A small network was trained on made-up records. Each row is its average activation on records with the value named, seen along a few directions.
Related values have similar rows: they may be neighbours, one step apart, or belong to one group.
In the rows, 500 means zero.
Strong random noise was added to every row along 6 fixed directions; ignore it. To show where, here is one row again and again, with new noise each time:
[361 333 497 609 515 484 439 570 346 521 624 500 566 487 495 554]
[407 268 634 378 454 718 679 515 311 428 725 657 687 545 477 478]
[521 457 417 498 384 544 629 549 438 418 609 502 464 460 494 451]
[386 420 605 647 553 464 359 521 491 540 493 541 624 555 471 592]
[421 637 576 554 448 702 428 488 478 526 242 518 724 532 342 488]
[379 497 321 621 317 530 495 476 516 563 464 367 440 361 450 484]
[357 482 559 431 766 459 191 557 164 550 447 628 591 434 389 777]
[383 584 625 760 522 467 253 473 659 600 253 482 670 580 413 586]


L, 10 values:
l2: [570 309 457 463 249 546 851 515 563 357 814 536 430 477 599 330]
l6: [478 194 526 547 574 325 474 413 654 589 830 390 324 530 746 567]
l10: [524 508 605 358 529 670 644 485 329 536 433 510 495 546 440 454]
l4: [330 197 374 651 555 336 405 524 237 561 789 401 371 353 551 630]
l9: [852 552 626 571 395 459 878 559 650 310 650 561 457 699 637 223]
l8: [388 484 317 450 636 434 354 564 358 596 538 408 471 434 555 542]
l1: [431 468 516 511 552 448 412 547 487 510 486 577 572 500 519 485]
l3: [473 443 513 564 434 516 539 514 737 497 508 472 593 598 532 324]
l5: [591 662 388 219 650 530 480 570 343 459 427 438 446 469 513 502]
l7: [578 609 542 452 750 369 350 518 378 592 362 452 445 530 530 560]
The values of L form a ring.
Q: Going along L from l4 by way of its neighbour l9, in what order are l2, l6, l10, l8 met?
A: l10, l6, l8, l2
Q: Fewest steps between l7 and l1?
A: 5

H, 10 values:
h2: [585 545 533 242 454 691 644 298 470 543 502 535 438 418 471 497]
h4: [514 630 147 723 573 131 352 639 270 531 517 306 128 272 510 587]
h5: [483 827 294 258 378 785 429 369 458 488 161 551 569 259 278 521]
h10: [505 524 678 620 376 829 681 520 352 479 393 436 792 632 457 302]
h3: [529 431 682 579 588 380 431 526 417 463 509 683 509 539 415 628]
h1: [133 394 288 473 248 714 505 361 465 695 482 276 554 259 445 541]
h7: [535 551 598  38 728 545 475 378 584 472 545 753 460 534 529 646]
h9: [404 475 734 526 501 476 364 500 714 508 417 719 715 599 376 553]
h8: [506 466 446 646 532 532 517 766 307 446 494 360 693 652 589 321]
h6: [455 188 805 422 598 430 516 224 903 623 683 596 416 628 646 633]
Each value of H is a pair of two hidden parts, and every pair occurs once (2 first parts, 5 second parts).
Q: h6 and h10 share the first part; h6 and h7 share the second. Which value has the first part of h7 and the second part of h10?
A: h1
Q: h4 and h2 share the first part; h4 and h5 share the second. Which value has the first part of h5 and the second part of h2?
A: h8
